These are the activations of a small network on made-up records, seen along a few directions, one row for each record.
After each row come some of the record's fields: Gem, Miva, Pes, Tozul, Raz.
Other fields move the rows too, some of them a lot.
(in the rows, 500 means zero)
Random noise pushes rows far along 15 fixed directions. That doesn't count. These rows show it; they differ only by the noise:
[319 343 492 546 583 467 453 717 559 530 365 490 612 561 577 567 418 493
 459 476 581 586 400 573 486 513 295 526 507 440 426 565 415 446 632 476]
[538 332 642 469 599 506 477 625 530 385 457 432 551 816 514 610 488 546
 276 657 238 504 470 433 608 444 417 689 520 591 428 498 572 371 447 447]
[632 341 666 765 418 593 557 326 533 569 536 570 426 505 262 501 414 593
 310 434 379 431 739 641 371 641 509 571 432 515 563 396 578 621 562 200]
[591 373 663 473 509 410 662 501 654 605 710 409 510 405 414 572 577 456
 549 591 284 569 770 637 639 549 308 479 673 265 423 457 254 507 356 327]
[471 441 366 257 642 462 432 618 414 554 348 402 496 502 681 500 529 405
 475 580 515 534 297 437 555 384 347 500 586 510 504 744 297 509 617 581]
[463 439 392 697 565 624 526 765 517 550 470 489 552 657 485 364 436 644
 570 387 778 368 551 580 446 528 676 610 796 583 420 485 697 719 444 465]
[649 314 600 563 407 562 377 513 557 516 501 358 553 579 482 449 581 465
 409 588 482 438 592 466 646 544 360 510 638 513 554 672 394 559 624 390]
[263 418 638 621 556 493 513 303 467 366 367 515 487 474 544 546 425 524
 495 484 524 572 612 644 332 576 362 465 191 358 381 484 519 284 662 569]
[555 540 490 356 512 575 374 432 481 406 467 480 446 568 642 355 624 599
 463 716 579 383 411 424 638 556 585 436 433 505 554 655 465 334 578 595]
[406 410 520 468 552 537 449 606 371 384 202 547 463 441 592 591 415 520
 515 455 483 573 340 448 416 505 486 531 215 556 510 399 572 403 453 619]
[497 382 448 438 672 644 667 814 643 510 329 432 430 475 551 473 533 645
 525 504 464 463 588 688 593 709 556 644 562 553 550 425 472 655 310 290]
[498 571 314 295 688 439 555 530 415 474 459 442 535 444 627 538 410 425
 601 528 401 602 397 493 533 296 479 509 584 455 427 527 387 461 316 653]
[539 505 422 477 520 535 408 438 437 369 371 438 586 449 621 560 440 412
 539 520 461 550 393 418 561 387 438 475 422 448 564 544 377 374 421 654]
[407 491 550 686 611 485 320 555 665 531 477 641 618 666 551 692 364 607
 338 436 372 498 165 561 573 605 444 594 464 460 698 409 622 441 596 481]
[691 548 241 612 486 767 523 322 666 513 441 405 482 558 442 393 558 640
 406 588 459 437 620 666 536 598 630 594 447 654 717 672 506 609 442 315]
[462 435 903 613 649 344 418 306 426 464 662 532 405 581 572 603 473 479
 421 475 319 423 539 539 503 510 420 555 577 264 410 412 568 500 630 538]
[588 379 592 633 453 480 439 394 410 470 403 365 562 255 562 663 454 244
 628 340 428 568 555 459 518 404 267 460 545 289 595 505 234 593 447 576]

[498 505 465 614 344 393 334 200 546 580 503 462 603 443 358 676 450 380
 514 462 279 767 461 525 405 382 263 434 224 581 510 584 594 446 611 616] : <Gem:b1 Miva:d2 Pes:g1 Tozul:m4 Raz:c2>
[571 552 432 331 467 433 630 513 360 520 644 756 528 508 324 425 299 539
 353 541 492 411 415 341 429 407 624 398 564 504 467 292 414 292 437 419] : <Gem:b1 Miva:d1 Pes:g2 Tozul:m4 Raz:c2>
[243 449 446 177 674 444 881 512 576 592 433 534 476 525 259 466 387 627
 435 537 331 560 679 701 348 656 417 482 472 645 351 412 597 361 554 363] : <Gem:b1 Miva:d2 Pes:g1 Tozul:m4 Raz:c2>
[598 408 622 328 190 398 424 521 542 494 609 459 637 271 347 424 532 416
 723 566 465 597 593 345 719 592 364 208 499 497 502 388 456 338 448 594] : <Gem:b2 Miva:d2 Pes:g1 Tozul:m3 Raz:c2>
[332 600 374 595 642 566 597 385 538 542 416 515 570 601 489 607 420 541
 461 399 531 471 417 602 361 482 514 566 561 482 594 561 588 498 539 568] : <Gem:b1 Miva:d1 Pes:g1 Tozul:m6 Raz:c1>
[386 451 476 423 506 371 557 654 741 791 634 441 608 477 382 660 578 467
 704 362 338 534 358 563 653 689 305 467 854 498 716 431 561 678 542 518] : <Gem:b2 Miva:d2 Pes:g1 Tozul:m6 Raz:c2>
[389 610 234 464 548 689 786 581 498 488 398 458 448 524 621 498 712 525
 584 577 796 404 539 502 381 451 625 547 542 371 551 646 231 410 345 534] : <Gem:b1 Miva:d1 Pes:g2 Tozul:m6 Raz:c1>
[532 498 452 535 440 463 627 456 460 696 508 503 407 414 420 728 602 392
 558 399 345 599 444 471 342 400 431 572 479 484 626 486 466 658 387 504] : <Gem:b1 Miva:d1 Pes:g1 Tozul:m2 Raz:c2>
[244 624 306 703 467 579 617 500 643 449 521 538 791 636 454 540 420 500
 546 396 827 395 471 494 427 507 475 421 670 356 542 513 391 247 560 617] : <Gem:b1 Miva:d2 Pes:g2 Tozul:m6 Raz:c2>
[509 371 789 640 413 311 189 696 339 437 555 513 482 502 707 577 531 372
 615 468 557 621 369 344 555 326 402 510 461 367 304 441 549 558 519 661] : <Gem:b2 Miva:d1 Pes:g1 Tozul:m4 Raz:c1>
[518 556 438 454 415 464 503 416 523 521 559 466 588 427 421 483 492 455
 646 470 479 521 526 455 547 481 480 396 570 511 525 479 526 449 455 635] : <Gem:b1 Miva:d2 Pes:g1 Tozul:m4 Raz:c2>
[618 367 518 585 511 643 447 626 412 402 332 451 508 514 546 395 398 464
 392 412 591 373 545 459 520 517 547 590 624 580 588 512 454 676 533 341] : <Gem:b1 Miva:d1 Pes:g1 Tozul:m4 Raz:c1>
[706 508 463 581 504 669 493 517 633 378 476 343 485 670 504 514 657 563
 413 622 356 394 599 481 669 551 594 670 500 643 589 544 512 551 308 422] : <Gem:b1 Miva:d2 Pes:g2 Tozul:m4 Raz:c2>
[626 493 589 663 326 438 435 446 626 535 681 459 663 387 382 624 476 387
 672 367 357 534 541 454 664 528 410 424 675 401 644 323 489 562 350 532] : <Gem:b2 Miva:d2 Pes:g1 Tozul:m6 Raz:c2>
[503 488 536 315 527 397 539 335 239 525 479 392 495 424 532 540 455 256
 543 431 443 540 494 348 408 241 385 453 698 452 470 644 423 565 589 674] : <Gem:b1 Miva:d1 Pes:g1 Tozul:m3 Raz:c1>
[353 451 560 670 570 388 636 657 469 508 555 588 586 538 513 718 384 444
 555 390 496 588 476 511 384 352 415 574 569 274 351 306 425 415 315 551] : <Gem:b2 Miva:d1 Pes:g1 Tozul:m4 Raz:c1>
[575 478 513 471 519 668 616 243 314 235 275 508 425 488 379 408 312 519
 370 409 355 358 681 453 350 552 662 561 298 722 576 327 658 432 476 452] : <Gem:b1 Miva:d2 Pes:g1 Tozul:m4 Raz:c2>
[736 333 745 545 277 513 437 349 419 462 522 555 559 538 262 536 377 409
 206 493 288 428 572 297 523 482 426 485 501 594 634 424 488 436 614 315] : <Gem:b1 Miva:d2 Pes:g1 Tozul:m3 Raz:c2>
[477 451 586 730 545 474 350 698 486 459 459 578 410 608 652 580 524 528
 400 466 556 548 405 530 431 437 538 680 317 488 369 457 545 594 511 421] : <Gem:b1 Miva:d2 Pes:g2 Tozul:m4 Raz:c2>
[676 466 679 758 334 536 467 541 549 766 672 695 443 569 267 536 550 612
 313 400 585 252 427 415 478 649 629 517 736 487 721 400 577 708 588 277] : <Gem:b2 Miva:d2 Pes:g1 Tozul:m5 Raz:c2>
[554 501 441 323 412 485 513 548 578 574 603 482 496 524 403 350 577 630
 585 688 448 638 601 554 578 506 569 440 458 655 380 546 687 468 415 499] : <Gem:b1 Miva:d1 Pes:g1 Tozul:m3 Raz:c1>
[643 314 645 390 493 475 446 783 536 437 392 369 555 496 617 634 594 349
 398 607 362 520 463 347 740 445 288 567 571 434 509 550 159 462 391 406] : <Gem:b1 Miva:d2 Pes:g1 Tozul:m4 Raz:c2>
[465 512 626 564 454 405 232 570 531 378 463 544 595 335 655 518 372 492
 645 472 483 771 411 558 621 462 467 420 250 424 398 395 637 440 428 630] : <Gem:b1 Miva:d1 Pes:g1 Tozul:m3 Raz:c1>
[362 487 644 541 654 560 583 562 461 537 398 585 438 597 544 558 518 538
 346 375 656 165 364 448 436 675 545 556 730 404 681 472 451 551 688 448] : <Gem:b1 Miva:d2 Pes:g1 Tozul:m6 Raz:c2>
[534 320 727 767 291 572 468 497 400 449 430 455 419 592 488 609 718 421
 386 537 656 393 615 333 368 484 414 559 356 415 460 592 368 452 604 476] : <Gem:b1 Miva:d2 Pes:g2 Tozul:m3 Raz:c2>
[406 632 471 626 617 460 494 426 361 433 561 550 515 513 538 457 326 521
 701 308 587 473 487 535 377 394 692 524 639 472 406 334 792 609 391 726] : <Gem:b1 Miva:d1 Pes:g1 Tozul:m4 Raz:c1>
[683 372 517 510 357 580 400 538 563 505 541 457 483 689 381 330 552 601
 304 654 457 459 630 480 562 540 549 560 478 750 446 614 628 538 614 292] : <Gem:b1 Miva:d2 Pes:g1 Tozul:m1 Raz:c2>
[625 564 536 656 321 403 321 551 538 598 730 706 496 373 633 492 564 496
 432 695 715 684 453 521 512 294 490 382 286 162 333 594 160 360 448 371] : <Gem:b1 Miva:d1 Pes:g1 Tozul:m6 Raz:c1>
[511 426 517 364 505 469 438 773 555 674 412 568 429 431 477 553 523 537
 481 438 413 567 281 499 567 634 471 538 485 666 667 436 595 714 544 376] : <Gem:b1 Miva:d1 Pes:g2 Tozul:m3 Raz:c2>
[507 479 583 542 646 469 456 607 338 562 398 499 326 546 688 651 635 436
 387 491 563 411 325 399 412 375 495 641 517 402 463 623 372 627 533 563] : <Gem:b1 Miva:d2 Pes:g2 Tozul:m5 Raz:c1>
[450 542 592 423 548 558 844 234 300 431 463 472 397 504 406 647 578 421
 501 454 415 313 612 355 321 457 552 525 590 368 606 419 399 360 389 639] : <Gem:b1 Miva:d1 Pes:g2 Tozul:m5 Raz:c2>
[363 385 611 396 521 578 771 658 469 574 397 474 326 531 507 570 725 546
 553 483 559 334 520 454 426 693 528 577 610 463 648 466 475 555 493 452] : <Gem:b2 Miva:d1 Pes:g1 Tozul:m3 Raz:c2>
[540 402 462 469 450 544 606 616 619 447 507 238 645 368 419 418 516 390
 777 391 505 497 792 556 687 612 395 441 800 535 492 444 428 657 359 484] : <Gem:b2 Miva:d2 Pes:g2 Tozul:m6 Raz:c2>
[302 441 429 302 544 554 682 565 509 385 295 518 602 562 441 591 443 481
 432 493 453 412 380 384 495 636 387 470 453 562 661 402 377 206 561 529] : <Gem:b2 Miva:d2 Pes:g2 Tozul:m4 Raz:c2>
[576 347 461 500 345 653 572 631 588 362 370 408 681 486 384 433 422 516
 491 555 525 529 667 460 608 571 450 454 497 574 535 449 420 350 361 397] : <Gem:b1 Miva:d1 Pes:g1 Tozul:m1 Raz:c2>
[411 712 380 631 441 545 430 392 648 553 618 602 526 547 550 463 622 673
 599 601 692 512 397 590 501 559 649 423 378 398 553 580 603 366 487 635] : <Gem:b1 Miva:d1 Pes:g1 Tozul:m4 Raz:c1>
[635 441 618 448 422 454 686 558 467 671 695 561 539 645 200 539 450 526
 349 523 394 435 597 381 463 397 572 536 836 570 451 408 608 558 382 366] : <Gem:b1 Miva:d2 Pes:g1 Tozul:m3 Raz:c2>
[657 411 630 378 245 581 380 542 457 472 414 449 381 421 460 392 722 600
 593 701 511 556 552 362 598 599 588 407 245 665 516 544 682 450 419 583] : <Gem:b1 Miva:d1 Pes:g1 Tozul:m3 Raz:c1>
[330 518 592 320 683 388 795 488 322 675 566 579 207 607 471 568 671 538
 422 544 475 430 535 516 213 437 542 608 535 465 320 531 528 555 571 481] : <Gem:b1 Miva:d1 Pes:g2 Tozul:m4 Raz:c2>

Which values does each new row have?
[454 474 534 863 355 521 474 541 496 683 508 507 456 523 426 691 687 481
 617 352 672 496 482 477 300 470 484 564 483 450 515 518 605 689 484 601] : <Gem:b1 Miva:d2 Pes:g2 Tozul:m6 Raz:c1>
[507 581 348 498 504 427 412 376 546 575 638 485 581 377 510 343 422 463
 604 491 623 527 545 613 546 481 441 344 615 420 440 609 385 541 630 513] : <Gem:b2 Miva:d2 Pes:g1 Tozul:m4 Raz:c1>
[706 615 381 576 215 477 463 347 550 619 795 503 663 429 342 481 559 433
 668 560 541 549 534 374 588 346 537 322 690 397 577 530 431 447 320 611] : <Gem:b1 Miva:d1 Pes:g1 Tozul:m6 Raz:c1>
[722 481 438 589 354 595 573 564 551 602 504 499 392 435 437 547 636 471
 396 551 465 576 630 522 453 425 537 602 378 547 549 553 326 664 341 214] : <Gem:b2 Miva:d2 Pes:g1 Tozul:m6 Raz:c2>
[420 561 387 481 499 549 514 607 575 515 446 456 512 611 618 580 693 500
 543 559 591 456 361 427 532 488 506 553 511 497 587 622 446 433 480 614] : <Gem:b1 Miva:d2 Pes:g1 Tozul:m3 Raz:c2>
[473 436 492 503 347 598 718 648 568 471 522 398 594 637 421 569 715 481
 610 569 593 382 611 339 558 521 498 519 700 466 567 484 402 358 315 557] : <Gem:b2 Miva:d2 Pes:g1 Tozul:m3 Raz:c2>
[378 485 511 342 559 446 808 501 627 595 645 484 473 491 347 500 593 598
 611 597 402 492 701 627 509 655 438 436 589 409 405 412 457 365 403 479] : <Gem:b1 Miva:d1 Pes:g2 Tozul:m4 Raz:c1>
[634 513 325 376 382 496 555 375 677 717 554 510 579 301 274 484 483 493
 445 571 392 568 535 577 574 600 342 324 478 526 652 588 259 462 539 334] : <Gem:b1 Miva:d2 Pes:g1 Tozul:m4 Raz:c2>
[459 372 424 604 248 523 626 642 638 657 658 515 685 759 175 552 575 591
 519 577 538 527 560 410 454 504 444 483 656 618 465 472 646 363 454 497] : <Gem:b1 Miva:d1 Pes:g2 Tozul:m6 Raz:c1>
[585 517 424 381 453 540 395 515 386 328 519 374 618 584 513 215 347 485
 587 516 590 547 614 431 595 349 652 470 691 729 361 557 751 574 475 576] : <Gem:b2 Miva:d1 Pes:g1 Tozul:m3 Raz:c2>
[521 469 526 493 358 553 565 430 587 490 470 428 605 305 281 489 454 463
 718 312 431 439 626 484 588 744 463 358 594 592 705 290 602 556 449 550] : <Gem:b1 Miva:d2 Pes:g2 Tozul:m6 Raz:c2>
[386 476 427 228 575 450 466 698 622 579 421 449 553 562 578 541 624 572
 551 663 424 571 262 474 678 596 383 458 514 560 557 613 512 367 521 629] : <Gem:b1 Miva:d1 Pes:g1 Tozul:m4 Raz:c1>
[611 461 452 588 270 522 525 504 475 605 498 525 508 585 423 757 693 421
 413 623 401 625 390 303 402 284 420 565 316 498 577 600 391 382 349 542] : <Gem:b1 Miva:d1 Pes:g1 Tozul:m3 Raz:c1>
[538 546 367 450 515 468 514 405 437 651 517 443 436 447 509 554 593 396
 531 481 479 551 443 490 420 373 433 512 551 509 549 666 397 642 549 536] : <Gem:b1 Miva:d1 Pes:g2 Tozul:m4 Raz:c2>
[529 361 636 414 328 363 375 523 443 573 560 598 585 575 380 497 450 459
 270 645 500 550 414 323 510 417 312 370 442 516 378 590 398 261 736 450] : <Gem:b2 Miva:d2 Pes:g1 Tozul:m5 Raz:c2>
[379 412 459 237 709 515 622 453 507 520 427 448 377 592 553 329 503 555
 316 599 460 387 576 651 478 652 420 537 565 574 490 679 407 507 828 290] : <Gem:b2 Miva:d2 Pes:g1 Tozul:m6 Raz:c1>
[395 545 519 542 427 638 389 248 552 360 334 343 528 423 649 494 678 426
 604 485 656 375 480 466 582 690 414 389 403 410 769 705 393 394 745 690] : <Gem:b1 Miva:d2 Pes:g2 Tozul:m3 Raz:c1>
[487 470 340 294 502 477 646 684 582 684 559 556 512 607 276 434 477 643
 462 587 403 574 490 544 481 540 528 508 568 750 437 470 668 524 455 389] : <Gem:b1 Miva:d1 Pes:g2 Tozul:m4 Raz:c1>
[461 361 493 441 214 422 519 732 542 780 411 613 443 267 342 656 658 490
 621 510 519 733 362 441 400 585 322 369 207 524 571 450 428 486 477 465] : <Gem:b1 Miva:d1 Pes:g1 Tozul:m4 Raz:c2>
